Each row below is a small network's average activation on inputs in which a field has the value named, seen along a few directions.
Values that are neighbours, or in one group, have similar rows; names and order tell nothing.
In the rows, zero is written as 500.
Random noise pushes rows far along 2 fixed directions. That doesn't count. These rows show it; they differ only by the noise:
[430 696 542 558 471 705 396 578 423 478 361 481]
[430 709 504 564 466 751 386 692 498 344 307 486]
[432 719 462 564 461 795 376 811 578 205 254 494]
[518 482 527 314 514 485 405 339 325 764 645 582]


Values of Z:
z3: [609 378 511 276 363 457 527 647 695 302 662 732]
z6: [370 576 407 505 506 491 491 556 771 402 398 365]
z11: [570 437 398 426 639 125 475 432 312 755 741 457]
z5: [414 577 428 597 574 556 543 634 765 337 285 352]
z14: [503 562 544 398 480 546 406 421 361 702 531 538]
z2: [472 451 355 572 514 534 408 692 508 207 321 526]
z13: [557 351 658 546 425 506 716 292 475 630 625 487]
z15: [450 588 598 889 420 685 733 417 543 484 323 330]
z7: [594 263 346 338 600 334 602 437 715 540 561 543]
z1: [594 284 332 302 488 433 320 606 488 369 617 645]
z12: [481 679 613 449 492 564 466 522 464 461 478 535]
z4: [477 535 613 607 348 664 631 647 608 218 433 542]
z8: [539 506 404 595 666 392 400 652 458 331 503 379]
z9: [507 524 504 387 400 505 499 652 678 396 586 667]
z16: [479 491 332 623 616 544 424 829 599  78 347 475]
z10: [578 333 499 540 498 425 687 409 572 510 423 451]
The values of Z form a line.
A walk along Z starts at z11 and steps to its neighbour z8. Put z3, z5, z13, z1, z10 in the order it reaches them. -> z1, z3, z13, z10, z5
Name the neighbours of z12, in listed order. -> z14, z9
How many steps from neighbour to neighbour lead from z15 to z2, at the fewest? -> 8

Values of T:
t14: [494 572 473 526 531 581 433 587 389 426 504 490]
t6: [544 396 308 380 553 335 468 636 576 380 583 589]
t8: [498 609 558 477 452 579 422 546 381 520 423 533]
t15: [423 705 611 549 459 652 389 549 450 474 411 520]
t5: [318 915 786 807 408 750 378 369 275 711 289 370]
t2: [593 265 433 355 508 407 642 479 665 459 621 596]
t4: [457 556 590 635 537 442 447 488 400 559 515 419]
t16: [446 680 495 705 482 609 612 551 613 397 311 365]
t9: [477 429 495 449 523 370 525 359 518 672 545 389]
t11: [546 478 484 523 506 524 603 599 724 325 441 522]
t7: [562 251 488 411 473 436 599 430 578 529 662 580]
t13: [373 635 525 738 551 591 479 469 416 452 255 367]
t10: [535 548 496 534 503 527 425 528 354 456 451 483]
t1: [411 657 571 702 497 555 548 380 492 636 348 308]
t12: [423 556 601 748 410 627 641 479 510 430 416 427]
t3: [584 439 382 320 487 521 416 688 532 397 548 638]
The values of T form a line.
A walk along T starts at t12 and steps to its neighbour t7. Put t14, t9, t13, t10, t3 in the order it reaches them. -> t9, t13, t10, t14, t3
Name the neighbours of t16, in listed order. -> t11, t1
Name the neighbours of t5, in listed order. -> t15
